A small network was shown many inputs. Here are its activations along a few directions, one row for each input.
Each table varies a few parts of the input and shows all the possible inputs, shuffled.
A made-up example of a description, with smaller parts first: one of 6 places along a line, together with either a single point or one of 9 places along a line or (one of 3 separate values, together with one of 8 places around a ring).
Shared parts are said once, and a part with two or three values counts as separate values.

Other details of the inputs vary at random and push rows far along two fixed directions, the same in every table; ignore that.

Rows:
row 1: [-7  2  8  4  5  5 14 -2  7 10  1 -3]
row 2: [11 11 -4  1 -7 -4 -1 -5  4 17 -3 -1]
row 3: [-12 -14   3  -6  17  14   5  11   1  -2  -5 -27]
row 4: [ -5  -1  -8  -9  12   9  -6  14  -4  -6   0 -24]
row 5: [ 0  7  1  3 -1 10  9  2 14 14 -8  7]
row 6: [  6 -15  -7  -8  23   3  -1  11  -6  -1  -5 -31]
row 7: [ 11  25  -2   4 -32  -2   9 -12   8  19  -7  36]
row 8: [ 2  0 -1 -1  7 10  4  9  4  6 -9 -4]
row 9: [ -8   9  -8   2  -7  12 -13 -11  11  13  -3  12]
row 10: [-2 15  0  2 -8  8 -1 -1 13 15  1  2]
row 11: [ 0 -2  9  3  1  9  7  7  0  8 -8 -5]
row 12: [ 14   5   0   4  -2  -3   6  -3   7  19 -10   5]
row 13: [12  8 -2 -7 -5 -6 -1 -7  9 17  3  1]
row 14: [  5   8 -11  -1  -6  11 -13 -13  -1  14  -3   9]
row 15: [-18  -5  10  10 -14 -26  20  16 -17 -41  21  36]
row 16: [-17  -1   8   9 -20 -26   9  14 -16 -41  30  27]
row 17: [ 14  26  18   9  12   1  -9 -36  19 -19 -20  -2]
row 18: [  5  18   9  13 -19   2  14  -5  15  20  -6  32]
row 19: [  5 -19   4 -10  18  -3   2   4  -1   4  -2 -31]
row 20: [  9  -6   4   0   2   8   9   0  -2  10  -7 -10]
row 21: [ -5 -11   0   3 -21 -31   4  14 -24 -40  16  17]
row 22: [-11   4 -11   0  10  11 -12 -10   3   4   9  -2]
row 23: [  0 -17  -1  -6  16   0   6   7  -8  -1  -9 -26]
row 24: [  0  26   1   8 -28   2  11  -9  14  17  -2  35]
row 25: [  6  15  -1   3 -11   8  -2   1  10  15  -4   4]
row 26: [ -5 -26   2 -16  27 -17  -2  22 -20 -28  11 -30]
row 27: [  2  -1  -6 -11  13   7  -9  11 -10  -3   2 -31]
row 28: [-10   5  -7   3   6   8 -15 -10   9   8   9  -1]
row 29: [ -7 -15   2  -6  15  12   4  13  -5  -5  -9 -25]
row 30: [  1  13  15  13 -24   4  17  -9  18  24 -10  31]
row 31: [ -6   7  -8   2   4   5   1   0  12   5   8 -10]
row 32: [  7   3  -7  -6  -2  -3 -16 -17   5  17   3   8]
row 33: [-20 -13   3   9 -16 -15 -12   9 -22 -41  25  21]
row 34: [  0 -20   1 -11  18  -6   5   5  -4   0  -3 -27]
row 35: [  7   7  -8  -1  -5  12 -15 -14  -1  15  -1   7]
row 36: [  0 -15   8   2 -18 -36  15  11 -18 -34  14  34]
row 37: [-8 -4  2  3  7  8 13 -1 12  9 -3 -9]
row 38: [-2  4  2  3 12  7  8  4 10  8  4 -5]
row 39: [ -7 -10 -14  -6  15  16 -22   4  -5  -6  -1 -21]
row 40: [ -2 -23   7  -2  -1  -5  11  15 -21 -28   5  -6]
row 41: [  0 -11  -1  -3  22  12  -5  19  -2  -3  -4 -29]
row 42: [  2  -2 -13  -3   5   1 -19 -10  -3   9  -5  -5]
row 43: [  9   8  -6 -10  -4  -6   1  -9   9  17  -1   0]
row 44: [ -7  -4  -7  -6  17  15 -25   6  -9  -2   3 -21]
row 45: [ 14  37  16  14 -11  -6   1 -48  26 -10 -28  32]
row 46: [ 12  -4   0  -3   8   9   2   6   0   7  -5 -10]
row 47: [ -6 -16  10   3  -3 -21  11  10 -24 -21   4  -1]
row 48: [  6   2 -10  -5  -4  -2 -16 -16   8  17  -1   9]
row 49: [  0 -11   8   7 -23 -24  17  14 -26 -39  13  34]
row 50: [  5   0  -8  -1   2   2 -21 -10  -2  12  -1  -4]
Description of these inputs: one of 2 separate values, together with either a single point or (one of 4 places along a line, together with one of 6 places along a line).
The inputs of row 29 and row 11 match in every part but the choice among 2 separate values. If row 7 is changed in the same way as row 29 into row 11, which row does it become?
> row 27
Change only the place on the line of 6 in row 5. List by row number the other rows that result.
> row 6, row 8, row 15, row 36, row 49
A walk changes only the place on the line of 4. It starts at row 34 and steps to row 36. List the rest of the walk in order.
> row 43, row 48

Rows:
row 51: [  4  20  11  16 -29  -6  10 -14   9   0  -5  45]
row 52: [-14 -13   1   5 -11 -12  -2  15 -21 -31  17  14]
row 53: [  8  -1   0  -3  12  10  -2  -4   4  12 -12 -13]
row 54: [-15 -18   4   3 -11 -16   9  22 -21 -28  17  12]
row 55: [  6   2  -3  -3  11   9 -12 -12   7   8  -8 -14]
row 56: [ 1  1 -4 -3  5  9  7  2 13 29 -1 -9]
row 57: [-10 -18   1  -9  30   5   2  18 -11 -24   3 -43]
row 58: [ -6 -25  -1 -12  28   1  -1  16 -18 -21   1 -42]
row 59: [  4   6   4  -2  10   7  11  -3  16  16  -7 -13]
row 60: [ -8 -11   2   3 -14 -18  -2  13 -26 -36  13  14]
row 61: [  3  18  12  14 -29  -7  15 -10   8   1  -7  45]
row 62: [ -6 -20  -2 -10  29   4 -13  10 -19 -25   2 -39]
row 63: [  9  12  -8  -3   1  12 -11 -11  12  23  -7  -4]
row 64: [  2  20   9  14 -29 -10   5 -16   9  -5  -1  44]
row 65: [  7   7  -5  -4  10   4 -10 -17  11  14  -6  -9]
row 66: [ 10   5  -4  -4   1  11   4  -1  10  27 -10  -7]
row 67: [  2  13  -4  -1  11   8  -7 -15  16  11  -5  -9]
row 68: [ 2  6 -5  0  1 17 -1 -2 12 29 -8 -1]
row 69: [ 12   2   2  -3   7   4   8  -8  14  23 -10  -8]
row 70: [ -8 -14   3   1 -11 -17   2  18 -25 -32  11  11]
row 71: [  3  12  -1   6 -25 -17  -2 -10   0  -1   7  36]
row 72: [11  4 -4 -5  2  6  7 -1 13 27 -6 -8]
row 73: [-16 -11  -2   1  -8 -19  -6  10 -18 -32  23  14]
row 74: [ -4   1  -9  -4   7  14 -13  -3   6  14   1 -13]
The inputs of row 57 and row 54 match in every part but one. If row 59 is changed in the same way as row 57 into row 54, which row does it become?
> row 56
What do these inputs look like to the network?
> one of 4 places along a line, together with one of 6 places along a line
Change only the place on the line of 6 in row 58. List by row number the other rows that result.
> row 53, row 55, row 62, row 65, row 69
A walk changes only the place on the line of 4. It starts at row 61 and steps to row 53. List the rest of the walk in order.
> row 70, row 68
Change only the place on the line of 6 in row 72. List by row number the other rows that result.
> row 60, row 63, row 66, row 70, row 71
